A small network was trained on invented records. Each row is its activation on one of them, seen along a few directions.
After each row come some of the record's fields: Tun, Nazov, Nalu, Lamu, Nodad, Zel, Befas.
A field that a record lacks is written absent.
Other fields move the rows too, some of them a lot.
Random noise pushes rows far along 22 fixed directions. That doesn't count. These rows show it; they differ only by the noise:
[ 201 -245 -107 -221  157  344  -81  184 -416  101  211  -70 -313   48
  213  108 -246  421  -29  299 -188   -5   34 -266  480 -181   -6 -126
  -26 -179  352  446  224 -224 -304]
[-336  168   26 -299   15   79  -67 -319  268   77 -149 -366 -395 -295
  380  -44  542 -480  -59 -111  -73  172 -166   -6 -347  512 -314   39
  453   -8 -114   99 -380  432 -134]
[ 310  126  -88 -179  276 -138  222  362 -177   57   90   98  -35   -3
  127  309  -96   35   19 -226  -51  219 -279  521  -85 -468 -299 -185
  -96   13 -472   -2  357  513   69]
[ -33 -254 -308  -53 -221  165 -257  272  162 -448  227  451 -175  -36
 -107  145 -231  -52   89   53  105  -57   53 -100  124  -23   30 -117
   22   35   94  129  -22   -6   74]
[-120  -37 -309 -111  -91  -33  375   40   62 -199 -551   42   76  260
   24 -320 -325  200  115   72   21   98 -514 -340  -75 -263 -312  239
   36  375 -423  331 -683   33  -34]
[ 227 -431 -150 -322  131  393 -497   31 -393  -54  690    4  151  -49
  -44 -234  432   -2 -156  345  154   94  103   -1   97  194  291  221
  -79   96   48  743   17  -91  -99]
[ -93 -179  139  170  358 -380 -136  -26  123  113  -79 -158 -146  306
 -387   47  -96   31  160  424 -320 -393  108  351 -238   -5 -200  359
  155 -195 -452  339  187   41  339]
[  34   14  253 -147  -50   96  293  -88 -209  -65 -161  -77  190   64
  -12  101  328  -85 -148  101  187  101   89 -194  -90  281 -237 -133
 -228   17  114  -46 -464 -174 -279]
[-299 -198 -260   42  -42 -286 -255 -171    7  553 -327  209 -182  140
  347  326 -126 -262  229  161   87  -17  -76   70  553  278 -211 -111
  200  -30  596   91  187  100 -143]
[ 261  -80  -72 -167  164  345   36    5  334 -506  362 -530 -555 -509
  -72  -83  201   -9   57   47 -314  297    4 -305 -167  332  306  340
  522 -165    3  416 -172  180  290]
[ 235  -98  274 -308 -131  571   -8  495 -387 -199  542 -247   -5  -53
 -193 -365 -118  134 -112 -186 -122  272 -135  147   17 -109 -179 -194
 -271   62  -20   99   50   16 -212]
[-296 -208  326   30  414   76  146  230 -215  299 -266 -672 -302  -59
  538  -22 -418  347  335  -65 -437  168   48  -19  353  -71  134 -213
   91  120 -205   80   70 -337 -568]
[-491 -185  340  320  284  -13 -314 -342  357  -73 -333  -96    2   -9
  120  391   23 -238  143  353  -72 -365  365   83   18  358  -63  184
   28   62  -20  220 -697 -409 -210]
[ -83    1  -93  -26  207  268   47 -496  -89 -361  -16  -67 -330  -26
  113 -218 -149  392 -356  203 -430  333  -31 -248  -13 -341   46 -120
 -104   -8   54  173  252   27  257]
[ 269  243  207  203 -138 -205  352 -189  129   37  -22 -480  -50 -187
  418  446   84 -128  187 -393   97 -152 -222  -46 -205  290   47  255
   14   86  -15  -62  -99 -270  -18]
[-418  263 -218   17  -39  329  340 -144   19 -247 -327  296 -146  122
  209  244   84 -667  174 -219  158  205   -2 -201 -149  319  277 -153
  305  565  357   43 -151  -27  -16]
[ 532  -90  187  314  -13 -482  249  187   32  -13   64 -330 -103 -178
  147  548  -70  681  -71   19   73  161   73   79  395    5  400   -5
 -463 -437 -204 -158  116 -514  109]
[ 283   37 -170  420  258  103  230  -19   72  -87  -71 -409  251  275
  102  471 -116  648 -182   86  105  -54   17  -75  564 -110  369  -28
 -171 -159  151  295  274 -599 -418]
[ 206 -428  381   87  -39   93 -215  326 -350  103   70 -257 -166 -298
  191  -64 -699  258  351 -275 -258 -126  256 -184  104 -144  169  -69
 -211   98  238 -303   32 -216  -92]
[ -97 -192  -46 -144  254   17  417  275 -470 -242   92  196   60  184
 -220   10 -102   44  -22   15 -157  644  -95  225  434  -52 -507 -215
   42  361  -98 -149  137  192 -432]
[ 231   34  268  208  -27  199 -383  -36  340   66   48 -395 -588 -462
  420  571   31  119  -47 -229  -98 -195  -10  -14    6  245  -94  -67
  153 -423  242  -39 -207  -74  -55]
[  84  -49  557  438  -49 -190 -199  -55 -395  186   86  154 -240  102
  -94  256 -340 -104  275   41 -144 -773  399 -152  -26  157 -257  153
  142   -6  338 -364   31 -494 -118]
[-389 -150 -190  -48  412 -271 -272 -193    9  390 -143  162  509  103
   15 -401   65   20 -107  200  -67  389 -164  463  331 -354  -25  103
  -34  305 -390   59   18  381  -51]
[-120 -371 -102 -173  -25 -204 -463 -116   71  182  154  305  233 -232
  461  174  149 -113  101   46  218  -47 -158   57  252   -3 -446  -87
  -24  114  -83   35 -242  107 -385]

[ 301    5 -348  180   82 -103   36  291  -94 -269   41  142 -107  459
 -613  431  259 -240 -168   -1  232  -97    3  608 -363  370 -227  271
  101  -19 -258  359  270  390  253]	<Tun:n2 Nazov:t1 Nalu:h1 Lamu:f3 Nodad:absent Zel:absent Befas:absent>
[  68  170 -237  362 -203   12 -482  -23   24  245  179 -259 -394  102
  -75 -181  448  616 -685 -305   37   88 -444  144  166  186   43  307
  388 -154 -340 -142  126  -12 -158]	<Tun:n2 Nazov:t2 Nalu:absent Lamu:absent Nodad:d3 Zel:g1 Befas:p1>
[ 215  301 -306   53  179 -428  348 -173 -186 -203  -98  479 -201  -75
   73  330  594 -106 -119  414  385  120  558 -411  286  275  587 -118
  303 -297   99 -135  -19  -58   -7]	<Tun:n2 Nazov:t2 Nalu:absent Lamu:absent Nodad:d3 Zel:g1 Befas:p2>
[ -35   77  237  233 -191   40   95  -77  -18  225 -601  -36 -138  -43
  456  -74 -474   48  230 -146   47  121 -272 -260  338  -73 -266 -368
 -109   59  436 -168 -420 -144 -133]	<Tun:n2 Nazov:t2 Nalu:absent Lamu:absent Nodad:d2 Zel:absent Befas:absent>
[ 160 -372   32  -44   34   63  194  355 -368  364 -211 -251  239  421
  -97  145  -93  -34  257  -79  210   55 -189  128   -2  240  -96  -27
 -108  223  149  302  180  -98 -119]	<Tun:n2 Nazov:t2 Nalu:absent Lamu:absent Nodad:d3 Zel:g2 Befas:p1>
[-227  376 -301 -130 -264 -181  -91  -33  347  115   27 -377  159 -115
  423  -13 -406 -246   20 -268   14 -355  164  375  207 -128  247   23
 -239 -166  138 -125  423  274 -231]	<Tun:n2 Nazov:t2 Nalu:absent Lamu:absent Nodad:d2 Zel:absent Befas:absent>
[ 104  -34   30   11 -133  220  249  366  230  125  389  -33   63  326
 -283  370  296  129   93 -206   85  123 -481  154  -81   64  -31 -379
   75 -127   22  110  799 -355  133]	<Tun:n1 Nazov:t2 Nalu:absent Lamu:absent Nodad:d3 Zel:g2 Befas:p2>
[  44 -251   15  -62  286   36   36  -42  247  246  -82 -446  -11  246
  -64   65  231  291   -8  298 -163  244 -384  202  -58   -8  -49  -88
  -82 -278 -166  649  342  -50  295]	<Tun:n1 Nazov:t2 Nalu:absent Lamu:absent Nodad:d2 Zel:absent Befas:absent>
[-166  -13  -80 -310 -248  -56   69   92 -105  229  -73  117  155 -122
 -129  -83   59   12 -238 -199  -46   89  -44  -31 -261  -85  222  463
 -267  298 -169 -384 -377   91  198]	<Tun:n2 Nazov:t2 Nalu:absent Lamu:absent Nodad:d1 Zel:g1 Befas:absent>
[  27 -299  217 -166 -347 -200  -61  364  105   72  173 -122 -176  -62
 -301  229 -393 -137  166  -84 -218   42  -67  554 -105  110 -180  156
 -527 -194   62  -74  188  157  563]	<Tun:n2 Nazov:t2 Nalu:absent Lamu:absent Nodad:d3 Zel:g1 Befas:p1>
[  67 -258   95  353  130 -114    3  319 -216  362 -503  393   42  395
 -379  -46  169   28  229   46  302   37  -13 -279 -163  167  135 -251
  345  151    4 -189  -73 -140  214]	<Tun:n2 Nazov:t1 Nalu:h2 Lamu:absent Nodad:absent Zel:absent Befas:absent>
[-177   33 -179 -171 -112 -335   -9   47  263   47   17  359 -157 -191
   80  447    3  102 -193 -121 -168 -133 -220  175 -182 -250 -447  307
  -14   20 -429 -363 -157  245   69]	<Tun:n1 Nazov:t1 Nalu:h1 Lamu:f3 Nodad:absent Zel:absent Befas:absent>
[  62  211 -220 -309  -33   80  458  -19 -318  -32  361  406  233  242
 -148  196  240 -294 -105  -94   32  162 -266  105  -17  -84 -508  -95
   65  243  220  -57  544  232 -167]	<Tun:n2 Nazov:t1 Nalu:h1 Lamu:f2 Nodad:absent Zel:absent Befas:absent>
[  91  -39 -126  109  128  214 -390 -508    8 -504  265  -87  -13  -19
   51 -327 -104  166 -242  301  -72 -170   65  -48   29 -158 -151  156
  -20  -32  -86  471  -32   13   -7]	<Tun:n2 Nazov:t2 Nalu:absent Lamu:absent Nodad:d1 Zel:g2 Befas:absent>
[-119  184 -331  -50 -371 -222   36    1  329  261   73  353  246  214
   10  325 -176 -128  238  -16  153 -795 -124 -298    1 -233  106  257
  132  -67  244  -55  231 -297   38]	<Tun:n1 Nazov:t2 Nalu:absent Lamu:absent Nodad:d3 Zel:g1 Befas:p1>
[ -53  195   79 -173  130 -209  163 -183 -103  269  176  -46  345  170
 -158  133  135 -450  193  314   33 -671  612  -59  -79  193  116  137
   94 -228  366  -28  380 -126 -193]	<Tun:n2 Nazov:t1 Nalu:h3 Lamu:f2 Nodad:absent Zel:absent Befas:absent>
[-102  128  -47  -45 -271  -57  -23  134  280 -311  135  468  209    6
 -268 -285  259 -375  257  375  387 -554  333 -623  -34  234  194   44
  399  -88   24   36 -537 -335 -157]	<Tun:n2 Nazov:t2 Nalu:absent Lamu:absent Nodad:d2 Zel:absent Befas:absent>
[  45  129  121    6   63  147 -148  161  283   37  285  113  298  -60
 -226 -109  328 -215   29  -93  109   51 -236  208 -144 -153   76   30
  155   56 -214   18  -93  122  157]	<Tun:n1 Nazov:t2 Nalu:absent Lamu:absent Nodad:d1 Zel:g1 Befas:absent>
[-167 -216 -175   12 -245 -101 -157 -126 -189  158  206  225  174 -155
  364  274 -225  -56  152 -430   46 -248 -149  -44  -17  -12   51  530
  -48  682  -46 -230 -127 -302 -229]	<Tun:n1 Nazov:t2 Nalu:absent Lamu:absent Nodad:d3 Zel:g2 Befas:p2>
[-195  -42  -26 -341 -301  -23  239  -77  -73  435 -217   -1   90   34
  148  308 -212   32 -115 -159 -216 -165 -353 -101 -119 -101 -515  396
 -296  225  275 -226 -216   -6  -68]	<Tun:n2 Nazov:t1 Nalu:h3 Lamu:f1 Nodad:absent Zel:absent Befas:absent>
[-326  606 -436  130 -358  211  -44 -255   52 -167   10   46 -168  376
 -104 -611  -14  -71 -392  317  166  330 -384  291  690  129  257  348
   15   94   92  618 -364 -100   29]	<Tun:n1 Nazov:t2 Nalu:absent Lamu:absent Nodad:d3 Zel:g2 Befas:p2>
[-219 -117 -193  -44  118  359  119 -106  127 -262  176 -156 -147 -151
  205  273  155  215  -90   10 -135  135  -17 -408  252  190  183  163
  349  224   89  136 -137 -434 -450]	<Tun:n1 Nazov:t2 Nalu:absent Lamu:absent Nodad:d1 Zel:g2 Befas:absent>
[  67   91  -39  -24  221   54  -47  182 -104   91  247  355  -57   -9
   16  214  108   26  -75  196  -51  -49   73   32  125 -271  263   -8
   44  -50    9  102  263  -37  120]	<Tun:n2 Nazov:t1 Nalu:h1 Lamu:f3 Nodad:absent Zel:absent Befas:absent>
[ 144   74  368   98   51 -159  134   15 -131    4  151  300  168 -277
  -81 -338   40 -319  356  -99   24  162   65  -81 -191  -36  181   10
   89  280 -111 -275 -179  -46  316]	<Tun:n2 Nazov:t1 Nalu:h1 Lamu:f1 Nodad:absent Zel:absent Befas:absent>
[ 188  317  -98  376  -62   64  129 -343 -438 -198  -76  324  -73   67
  241  380  109  322 -502  -94  256  -24  -35 -238  210  -75  211  357
 -130  329  -33 -157 -529 -482 -215]	<Tun:n2 Nazov:t2 Nalu:absent Lamu:absent Nodad:d3 Zel:g1 Befas:p1>
[  13  -70 -330   84  104   40   21   30  167 -344 -569 -219  276  296
   80  102 -366  401 -223  -35  157 -196  230   28 -144 -336   -8 -422
 -481 -205 -207   93  122  152 -252]	<Tun:n2 Nazov:t1 Nalu:h1 Lamu:f1 Nodad:absent Zel:absent Befas:absent>
[ -28  -73 -450 -292 -263  148 -248 -240  -92  190    4  144 -142   59
   88 -413  143  105 -221  367  130  107  -30 -319  236  153  239   52
 -100 -190  399  503  -30  -29  135]	<Tun:n2 Nazov:t1 Nalu:h1 Lamu:f1 Nodad:absent Zel:absent Befas:absent>
[ 428 -210 -148   75  -68   87 -284  477  164  292  183 -296  164 -129
 -368   46  231  517 -281 -271  131  121 -147  123  -65    9  605  395
  -83 -139 -207  -57  -42  -35  263]	<Tun:n1 Nazov:t2 Nalu:absent Lamu:absent Nodad:d2 Zel:absent Befas:absent>

Which values does each new row have?
[ -53  451  -43 -205 -199   55 -174 -335  242  283 -269  335 -181 -232
  283   64  434 -136 -332  -71  172 -192 -179 -364 -214 -120 -483 -281
  321 -358  183 -393 -392  393  -61]	<Tun:n1 Nazov:t2 Nalu:absent Lamu:absent Nodad:d3 Zel:g2 Befas:p1>
[-216   24  -81  210   -8  305  163  258  300 -146 -206   32 -372  501
 -387  212   50 -137   77   93   -6   63 -219   22   76  350 -354 -445
  502 -174  300  230  427  -20   -1]	<Tun:n2 Nazov:t2 Nalu:absent Lamu:absent Nodad:d3 Zel:g2 Befas:p1>
[ 133  627  451   31  355 -116  445  -12 -512 -481  107   46 -383 -351
  457  165   -4  306 -474  -48 -218  456  280  522  134 -405 -170 -301
 -514  -54 -849 -357 -346   -1 -367]	<Tun:n2 Nazov:t1 Nalu:h1 Lamu:f1 Nodad:absent Zel:absent Befas:absent>
[ 511  437  141  275 -188 -121  191  321 -304  -59   94  449   51   75
  246 -279 -109   94  247   61  540  207 -304  -45  509 -382  330 -489
 -150  -82 -180  177 -200 -355   79]	<Tun:n1 Nazov:t2 Nalu:absent Lamu:absent Nodad:d3 Zel:g2 Befas:p1>
[   8  618   13 -263   15  149  119  154  311  577  267 -481  322  -28
  -58 -139  578  197 -533  -97   38  253 -310  475  142 -183  372   45
 -124 -385 -232  -29  265   95  -26]	<Tun:n1 Nazov:t2 Nalu:absent Lamu:absent Nodad:d1 Zel:g2 Befas:absent>
[  40  259  316  483  371 -183  -21 -336  -88   12  -11  139  264 -135
  175  449 -170 -113   32   -5  -56 -245  262  351  290 -135  -70  333
 -118  234   -1 -163 -420 -288 -287]	<Tun:n1 Nazov:t1 Nalu:h1 Lamu:f1 Nodad:absent Zel:absent Befas:absent>
[-456   47 -236   80 -178  380   42  352  317 -275 -157  130 -283  410
 -119  194  -45 -240   16 -210   60  238 -176  281  -29  181  -24 -678
   47   19  156  143  501   59  -29]	<Tun:n1 Nazov:t1 Nalu:h1 Lamu:f3 Nodad:absent Zel:absent Befas:absent>
[-538  -19  261  558  276 -612 -221 -439  526  425 -487  302  458  -26
  211  285   74 -177  160  -66   33  -48  -35  416   75  -59 -209 -100
    7  210 -277 -522 -120  -89  -10]	<Tun:n2 Nazov:t1 Nalu:h1 Lamu:f1 Nodad:absent Zel:absent Befas:absent>
[ 668  -17   37  210  135 -129 -468 -289 -326   -9  120  211  215 -145
  379 -382  260 -109  147  116  593  -91   14 -162   43  -74    9 -343
  106 -134  -16  334  -85  189   -1]	<Tun:n2 Nazov:t2 Nalu:absent Lamu:absent Nodad:d3 Zel:g2 Befas:p1>
[-147  253  215  434  -32  203   38 -285 -284 -305 -636   94   58  136
   93 -395 -233   74 -157 -194  154  -43  264 -282 -122  -22  -85 -299
 -148  303  -10 -317 -702 -201 -394]	<Tun:n1 Nazov:t1 Nalu:h1 Lamu:f1 Nodad:absent Zel:absent Befas:absent>
[ -10  534  376  269  485  344  231  -95  272 -286  -85  138 -141  -76
 -111  431   23 -407    2  207 -149  108   43  422   12 -117   16   88
  136   34    1  278 -469    7  304]	<Tun:n2 Nazov:t2 Nalu:absent Lamu:absent Nodad:d3 Zel:g2 Befas:p1>
[  25  110   41    5 -240 -106 -197  -88  289  -94  372  385  123 -198
   94  400  396  163 -344  156  287   49   35  109  276  -51  137 -239
 -358 -373  -55 -172  -57 -344   45]	<Tun:n1 Nazov:t2 Nalu:absent Lamu:absent Nodad:d3 Zel:g2 Befas:p1>
[  14  489  234 -356 -303 -167  -59  -16 -337  666  313 -229 -101   16
  385 -688   52  270 -181  -33  -67 -213 -409   59  212 -353 -539 -210
    4 -377 -283 -188  314   41 -414]	<Tun:n2 Nazov:t2 Nalu:absent Lamu:absent Nodad:d3 Zel:g2 Befas:p2>
[-300  -94 -264   -2  213  258 -439   89  315 -269  -74  202  443  132
 -145 -450 -209  120  -88  186   36 -121  225   65  215 -461  -32 -420
  -56  -86 -122  142   -5  268 -405]	<Tun:n2 Nazov:t1 Nalu:h1 Lamu:f2 Nodad:absent Zel:absent Befas:absent>
